K_616: [120 103  75 222 144 178 152 120 146 115  86 140 145 117 132 166  76  60
 111 153 116]
K_182: [122 116 147  66 105 122 103 100 122 166 140 126 130 138 129  92 136 158
 145 110 129]
K_826: [133 136  82 139 115 106 137 101 106  92  91 103 121 122 118 159 108  72
 103 131 127]
K_819: [120 106 148 167 143 153 166 155 146 137 128 178 149 126 128 151  84 115
 148 140 118]
K_837: [ 99 114  62 175 176 167  92  88 152 121  77  96 126 125 175 120  88  70
 115 152 128]
K_713: [132 128 157 135 150 158 105 156 154 153 173 131 126 128 140  91 171 186
 135 125 134]
K_608: [141 149 184  40 117  77 122 141 108 139 170 129 116 136 122 103 167 189
 145 101 135]
K_311: [135 126 172 113 145 137 122 156 142 149 177 144 128 127 136  97 164 192
 140 115 129]
K_619: [127 127 163  55 108  99 110 120 113 149 144 128 122 135 117  91 133 158
 147 105 130]
K_830: [ 96 110  30 161 102 182  63  46 141 156  65  71 132 138 138 106 118  66
 107 152 136]
howmany K_837: [175] -> 2
howmany K_819: [151] -> 1

K_69: [ 84  84 113  82]
K_270: [ 81  83 101  83]
K_451: [112 138 112 105]
K_134: [100 105 113 110]
K_559: [ 83 152 143 132]
K_846: [114  40  76 103]
howmany K_69: [84] -> 2
howmany K_270: [81] -> 1
howmany K_69: [113] -> 1
howmany K_559: [143] -> 1
howmany K_451: [112] -> 2

K_718: [138 129 138 129 177]
K_563: [128 129 129 130 130]
K_530: [152 116 155  61 113]
howmany K_563: [129] -> 2
howmany K_718: [129] -> 2
howmany K_563: [128] -> 1

K_416: [144 124 168  73 129 111 129 169  92 159  97 119 148 125  77 108  83 162
 141 183 103  87 150 127  88 117 100 141 148 137  89 156  75  84 127  87
  83 123 141 121 143 177  95 151  93 136 142 113 150 116 150 141 126 122
 141 112 144  89 107 158 112]
K_677: [ 88 157  97 112  80 146 175 147  81 115 111 141 137 138  79 105 132 179
 110 129 113 103 153  91 142 151 117 128 134 113  80 117 133  86 182 127
 139 120 144  91 130 132 127 118 159  96 122 130 154 118  97 139  67 170
 115 145  96 148 157 123 155]
K_911: [163 124 168  73 129 111 129 169  92 159  97 119 148 125  77 108 101 162
 141 140 103  87 150 127 129 117 100 156 148 137 145 156  75  84 127 109
  83 123 146 121 203 177  95 151  93  87 119 145 107 159  98 103 133  76
 131 126 130 141 151 182 104]
howmany K_416: [87] -> 2
howmany K_416: [145] -> 0
howmany K_416: [141] -> 5
howmany K_677: [117] -> 2

K_314: [123 133 152 123 144 135 139 162 169 126 156 127 135 159 150 142 127 182
 122 155 136 180 127 153 122 169 126 132 126 124 178 141 129 179 166]
K_794: [127 221 126 161 122 127 124 123 125 124 139 142 124 174 124 123 130 133
 126 161 156 126 173 130 123 159 125 124 137 130 126 127 123 146 127]
K_853: [149 151 148 124 162 123 177 162 123 130 123 183 157 135 128 137 172 128
 124 165 172 134 160 127 172 140 173 125 123 141 123 123 124 162 142]
howmany K_314: [179] -> 1
howmany K_794: [126] -> 4
howmany K_314: [155] -> 1
howmany K_794: [127] -> 4

K_617: [122 121 127 142 127 118 119 142]
K_41: [159 127 101 102 112 160 124 153]
K_825: [132 130 116 139 141 131 119 127]
K_16: [159 127 118 102 112 160 124 136]
K_439: [128 141 135 103 146 146 141 132]
K_517: [133 123 129 137 120 127 126 133]
K_889: [132 130 116 139 141 122 133 141]
K_771: [114 121 121 131 142 121 114 114]
K_184: [104 128 147 129 153 114 121 127]
K_688: [139 143 102 136 129 127 160 122]
K_996: [ 57 102 102 105 102 196 201 102]
howmany K_996: [102] -> 4
howmany K_771: [121] -> 3

K_323: [112 112 101 101 161]
K_797: [129 129 129  91  87]
K_91: [ 88 144 112  88  88]
K_658: [111 127 154  46 128]
howmany K_797: [129] -> 3
howmany K_91: [88] -> 3
howmany K_323: [112] -> 2

K_636: [124 156 157 133 119 123  97 106 126 130 120 100 128 119 136 134 129 125
 131 142 100 124 118 106 101 134 128]
K_421: [139 144 136 104 125 127 102 128 113 111 121 145 129 120 138 132 130 132
 135 125 124 132 134 118 120 144 120]
K_105: [130 111 159 155 136 114 107 130 107 111 135 168 123 127 120 111 103 143
 126 127 130 136 159 139 130 110 138]
K_979: [118 134 161 144 137 121 116 130 128 136 132 118 118 144 134 113  90 129
 118 117 146 130 135 128 152 144 142]
K_102: [124 156 157 133 119 123  97 106 126 130 120 100 128 119 136 134 129 125
 131 142 100 127 133 125 133 111 108]
K_932: [130 130 146 105 137 138 108 124 135 134 142  86 125 147 130 146 138 131
 118 121 127 121 113 146 148 146 131]
K_472: [ 90 154 112 147 125 125 112 128 115 142 128 202 132 141 138 131 126 112
  98 151 136 129 133 138 117 152 114]
howmany K_105: [110] -> 1
howmany K_472: [151] -> 1
howmany K_105: [130] -> 4
howmany K_932: [131] -> 2
howmany K_979: [144] -> 3
howmany K_932: [146] -> 4
howmany K_421: [120] -> 3

K_203: [167  98 184  58]
K_633: [142 131 136 190]
K_321: [100 100 100  83]
K_629: [195  41 197 113]
K_772: [158 158 158 134]
K_956: [107 149 128 176]
K_572: [115 108  81 117]
K_98: [ 99 123 138 157]
K_719: [116 140 131 172]
K_674: [128 121 191 139]
K_783: [102 145 148 160]
K_839: [114 147 119 174]
howmany K_772: [158] -> 3
howmany K_321: [100] -> 3

K_9: [133 127  89  89 133  89  89]
K_425: [141 134 126 134 134 141 134]
K_230: [102 122  73  88 161 147  88]
K_613: [135  71 200 154 117 142 147]
howmany K_9: [88] -> 0
howmany K_425: [134] -> 4
howmany K_9: [133] -> 2
howmany K_425: [141] -> 2
howmany K_230: [102] -> 1
howmany K_9: [89] -> 4
howmany K_425: [126] -> 1

K_95: [70 70 70 91]
K_174: [175  34 161  91]
K_227: [175  34  91  91]
howmany K_227: [91] -> 2
howmany K_95: [70] -> 3

K_822: [149 149 150  71  97 150]
K_877: [149 175 149  71 152 140]
K_691: [149  71 149  71 152  96]
K_470: [148 175 152  71 152 152]
howmany K_822: [97] -> 1
howmany K_822: [149] -> 2
howmany K_470: [148] -> 1
howmany K_822: [150] -> 2
howmany K_691: [97] -> 0
howmany K_877: [149] -> 2
howmany K_470: [152] -> 3

K_113: [113 193 142 176]
K_756: [120 120 133 133]
K_360: [156 173 166 150]
K_739: [131  40 108  63]
K_128: [ 63 107 107  76]
K_891: [ 62  62  62 119]
K_964: [154 161 154 132]
K_752: [136 173 152 148]
K_58: [154 154 170 154]
howmany K_58: [154] -> 3
howmany K_128: [107] -> 2
howmany K_891: [62] -> 3
howmany K_756: [120] -> 2
howmany K_891: [63] -> 0

K_328: [115 127 111 139 127  99 125 121 114 103 110 139 146 127 143 114 117 138
 133 133 114 131 122 124 128 196 139 129 114 129 113 132 125]
K_329: [195 113 119 120 113 111 127 135 145 133 120 127 169 137 122 153 146 141
 158 124 131 128 124 124 123 195 138 195 134 114 127 121 118]
K_238: [124 121 147 140 120 130 133 127 127 115 117 124 129 132 111 124 131 135
 128 137 145 118 113 127 132 125 123  73 129 120 115 126 129]
K_193: [127 123 120 145 132 126 131 141 132 124 137 130 113 132 132 133 110 133
 131 124 119 133 126 126 129 119 122 121 132 110 140 120 126]
K_574: [131 138 120  97 123 110 127 146 143 119 119 146 139 127 130 123 126 133
 117 133 131 128 141 132 130 126 147  97 124 127 125 122 118]
K_977: [124 132 115 142 141 122 128 129 169 119 149 129 139 131 129 129 148 120
  63 129 128 123 137 129 137 128 124  50 131 129 122 131 125]
K_487: [134 129 155 147 122 115 134 148 144 120 131 132 108 127 161 135 123 127
 160 128 128 116 107 123 124 121  97 139 141 112 117 116 121]
K_663: [142 127 113 107 139 137 135 114 166 130 126 118 126 137 113 114 129 129
 144 115 110 120 118 131 138 135 123 104 127 100 122 131 135]
K_753: [132 129 151 136 119 117 132 136 116 134 127 126 118 126 146 122 121 128
 122 138 130 129 125 131 127 125 121 136 115 123 106 121 124]
K_72: [125 123 145 144 122 161 129 108 101 122 135 130 147 130 118 122 142 119
 135 121 124 143 126 125 124 128 129 148 133 113 130 133 108]
howmany K_193: [132] -> 5
howmany K_328: [114] -> 4
howmany K_329: [194] -> 0

K_338: [138 146 162 157 146 105 228  97  97  97 150 121 146 227 201 107]
K_537: [ 91 123 142 196  90 107 161 188 185 145 180 111 131  90 122 188]
K_343: [135 100 130 143 104 110 185 157 221  79 107 106 160 108 191  97]
K_443: [135  88 137  53 158 137 136 137  88  97  88 128 195 147 137  88]
howmany K_443: [137] -> 4
howmany K_338: [228] -> 1
howmany K_338: [97] -> 3
howmany K_338: [146] -> 3

K_145: [122 142 123 147 131 149]
K_284: [130 130 130 125 113 130]
K_720: [134 134 107 107 110 134]
K_253: [166 130  88 118 107 171]
K_823: [124 124 137 135 128 128]
K_859: [ 87 138 186 149 160  94]
K_488: [ 99 150 152 153 146  97]
K_541: [122 161 161 161 161  98]
K_197: [182 122 122 128 122 206]
howmany K_823: [123] -> 0
howmany K_197: [122] -> 3
howmany K_253: [171] -> 1
howmany K_720: [134] -> 3
howmany K_541: [161] -> 4
howmany K_145: [149] -> 1
howmany K_284: [130] -> 4

K_813: [106 113  98 154]
K_702: [135 135 135 135]
K_808: [159 169  42 134]
K_965: [ 70 105 149 149]
howmany K_702: [135] -> 4
howmany K_965: [149] -> 2
howmany K_965: [105] -> 1
howmany K_813: [105] -> 0

K_522: [147 147 179 204]
K_194: [168 203 146 146]
K_922: [167 167 203 167]
K_281: [203 156  69 167]
K_354: [198 180 180 180]
howmany K_522: [179] -> 1
howmany K_194: [168] -> 1
howmany K_922: [168] -> 0
howmany K_922: [167] -> 3
howmany K_354: [180] -> 3
howmany K_281: [167] -> 1
howmany K_354: [181] -> 0

K_299: [118 140 120 123 126 124  92  70 112 143 158 120 122 134 125 114 118 141
  92 116 135 159 117 111 146 129 127 136 114  94 126 131 130 140 142 149
  56 105 142 142 125 182 113 112  99 160 151 100 169 124 123 155 157 128
 116 151 100 138 121 141 137 129 105 136]
K_785: [120 124 123 137 154 135 142 164 128 134 144 128 120 127 142 146 106 140
 128 139 149 110 133 176 123 130 175 131 125 142 128 105 120 140 132 111
 124  74 134 126 130 137 162 114 139  85 132 141 130 132 123 130 150 151
 120 126 141 164 138 144 155 151 131 113]
K_178: [120  98 151 137 126 122 123 106 128 132 147 127 106 127 123 151 147 119
 119 129 145  86  85 141  94 126  97 132 189 172 126 155 130  87 115  84
 146 148 133 136 143 140 136 162 151 156 152 157 118 121 125  91  92 129
 104 133 112  99 135 151 101 128 133 106]
K_162: [131 140 119 128 144 124 148 142 128 105 147 124 122 122 137 129 132 129
 139 113 126 133 134 127 123 126 130 140 111  91 127 131 130 133 133 130
 142 128 125 151 126  98 119 142 141 152 120 140 130 129 131 137 124 129
 140 143 140 101 123 141 141 140 131 128]
K_601: [117 123 131 160 126 114 131  98 128 134 129 135 100 124 125 166 143 131
 135 143 135  80  75 158 119 126 123 132 170 144 123 176 135  91 125  60
 140 138 129 133 136 129 113 156 139 154 132 136 123 131 139  87  77 129
 120 122 133  86 130 141 115 124 139 120]
K_919: [120 145 123 123 126 125 123 110 128 123 136 140 115 127  92 129 134 110
 148 125 116 129 141 102 100 126  58 132 122 116 126 139 130 133  93 130
 167 141 134  92 127 140 130  58 139 123 145 132 126 119 123 143 130 104
 132 143 141 153 123 100 117  75 131 128]
K_143: [120 156 123 122 126 122  83  44 103 139 173 120 111 134 118 111 121 147
  86 118 135 136 109 120 142 131 127 131 120  92 130 116 123 141 135 154
  41  84 150 158 127 185 106 114  89 171 138  89 177 122 113 160 159 129
 110 151  83 148 121 141 151 127  94 140]
K_624: [122 175 106 148 135 127  58  95 100 134 153 113 143 144 129 125 122 153
  95 123 112 149 138 106 125 126 180 142 135 116 125 132 125 109 132 187
  77 128 134 118 127 140 119 104  92 138 166 140 166 126 123 137 153 129
 128 143 100 132 117 141 132 128 140 128]
howmany K_624: [131] -> 0
howmany K_143: [139] -> 1
howmany K_162: [139] -> 1
howmany K_919: [130] -> 4
howmany K_624: [137] -> 1
howmany K_785: [133] -> 1
howmany K_601: [129] -> 4

K_110: [126 224  65 224  73  98 225 170 224 224 119 145 100 145 126 126 224]
K_736: [105 145  63  69  98 170 102 177  85  62  98 143  88 109 101 103  84]
K_684: [126  59  59  28 196 149 196 170 123  40 119 145 100 145 100 125  98]
howmany K_684: [59] -> 2
howmany K_110: [224] -> 5
howmany K_110: [126] -> 3

K_86: [152 107 105  71  94 123 188 168 151 143 128  90 158 152 149 105 117 117
 150 118  76 152 152 122 105  59 113 163  74  91 132  94  95 128 123 153
 123 110 152 135 105  95]
K_583: [135  93  84  78 128 119 196  96  76 129 156  96 137  90 144  57  58 147
 140 102  96  76  84 146  79 100  92  65  81 111  79  67 135 103 104 133
  83 115 152 160 103 135]
K_148: [146 100  80  67 113  95 207 125  98 141 150  81 147 115 153  75  76 136
 145 104  83  80  80 130  77  82  96  93  66  96  94  99 121 113 105 149
  67 105 152 152 104 121]
K_355: [113 146 152 175 148 164  74 109 126 134 122 161 107 119 108 144 148 131
 112 141 169 149 152 132 156 178 144 118 174 156 134 121 149 132 138 107
 181 144 152 119 148 149]
K_214: [124 146 107 160 162 170 116  70  70 149 152 132  97  90 132  93 105 106
 108 113 163  92 107 119 111 205 123  33 146 146  94  66 173 121 108 126
 174 119 152 130 156 173]
K_810: [145 111 111  75  96  79 179 171 153 120 123  96 157 157 146 131 125 114
 147 123  79 125 111 120 109  60 117 172  80  91 139 164  91 132 125 153
  66 112 152 131 106  91]
howmany K_86: [152] -> 5
howmany K_355: [157] -> 0
howmany K_810: [117] -> 1
howmany K_810: [95] -> 0

K_773: [ 54 134  34  77  52 130]
K_173: [130 160  92 157 107 142]
K_319: [153 155 153 154 153 155]
K_163: [114 106 106 135 114 109]
howmany K_163: [106] -> 2
howmany K_163: [114] -> 2
howmany K_163: [135] -> 1
howmany K_319: [153] -> 3
howmany K_319: [154] -> 1

